Each row below is a small network's average activation on inputs in which a field has the value named, seen along a few directions.
Related values have similar rows: they may be neighbours, one step apart, or belong to one group.
In the rows, 500 means zero.
Random noise pushes rows far along 2 fixed directions. That doesn't count. These rows show it; they differ only by the noise:
[440 446 563 494 481 382 572 531 519 464 440 404]
[601 360 745 440 869 495 324 337 580 443 673 318]
[311 290 696 368 411 534 609 278 539 550 455 441]
[375 357 643 423 457 470 583 385 533 511 457 421]


Field SEPIZ:
lut: [389 481 512 535 302 491 666 571 527 544 447 439]
zuput: [797 642 345 605 690 356 364 734 402 413 457 580]
dozas: [614 549 590 530 796 445 380 547 581 411 650 317]
tadi: [757 585 516 546 903 559 158 482 512 477 806 555]
liba: [450 588 415 568 371 613 468 551 486 541 537 598]
leluf: [478 587 398 392 404 588 508 392 441 484 452 692]
kogu: [680 583 482 474 804 571 244 422 475 422 732 615]
bivo: [453 557 474 569 482 603 458 466 519 554 535 436]
simu: [317 303 677 402 469 846 377 169 550 661 620 521]
kar: [498 459 479 441 335 461 662 476 451 486 339 564]
buged: [719 682 383 700 632 202 523 877 501 304 446 344]
resar: [443 536 414 531 406 631 456 454 497 584 550 681]
fede: [499 535 455 615 532 493 517 642 500 528 492 383]
tukeg: [543 587 381 546 443 274 642 682 475 449 358 451]
pigoz: [707 504 442 455 625 419 419 603 494 465 494 497]
SEPIZ is arranged as a ring.
Q: Name the neighbours of bivo, in listed order.
A: simu, fede
Q: Name the neighbours of pigoz, in listed order.
A: zuput, kar
Q: Name the neighbours of tadi, in listed order.
A: kogu, resar
Q: Name the neighbours of buged, in listed order.
A: dozas, tukeg

Field NIS:
revis: [418 428 646 589 533 551 512 377 560 566 550 315]
zilap: [474 274 786 387 635 566 581 242 579 491 568 395]
torap: [767 622 446 760 818 471 247 772 548 442 679 289]
bufem: [640 466 697 598 857 383 513 478 597 448 661 283]
dep: [644 374 642 311 749 502 398 292 513 389 597 378]
zot: [245 646 274 487 106 509 635 612 412 566 336 770]
gadak: [560 770 240 700 449 444 453 765 512 460 541 666]
dutan: [625 670 387 427 581 449 389 613 403 433 473 628]
tos: [411 556 401 405 339 545 493 433 427 528 500 731]
ragog: [374 219 604 230 354 577 562 211 438 543 352 578]
vosuk: [578 390 600 291 620 584 473 195 468 541 533 589]
keli: [457 394 637 520 591 799 327 354 555 607 622 468]
nidi: [588 412 596 494 601 319 538 532 495 431 449 406]
tep: [281 504 425 491 162 718 558 443 535 652 475 643]
rar: [510 474 520 588 553 413 525 618 565 476 503 285]
NIS is arranged as a ring.
Q: Going along NIS from dutan by way of its neighbour tos, in what order are zilap, bufem, zot, nidi, tep met?
A: zot, tep, bufem, zilap, nidi
Q: Name the neighbours of revis, in listed order.
A: torap, rar
Q: Name the neighbours of ragog, in listed order.
A: dep, vosuk
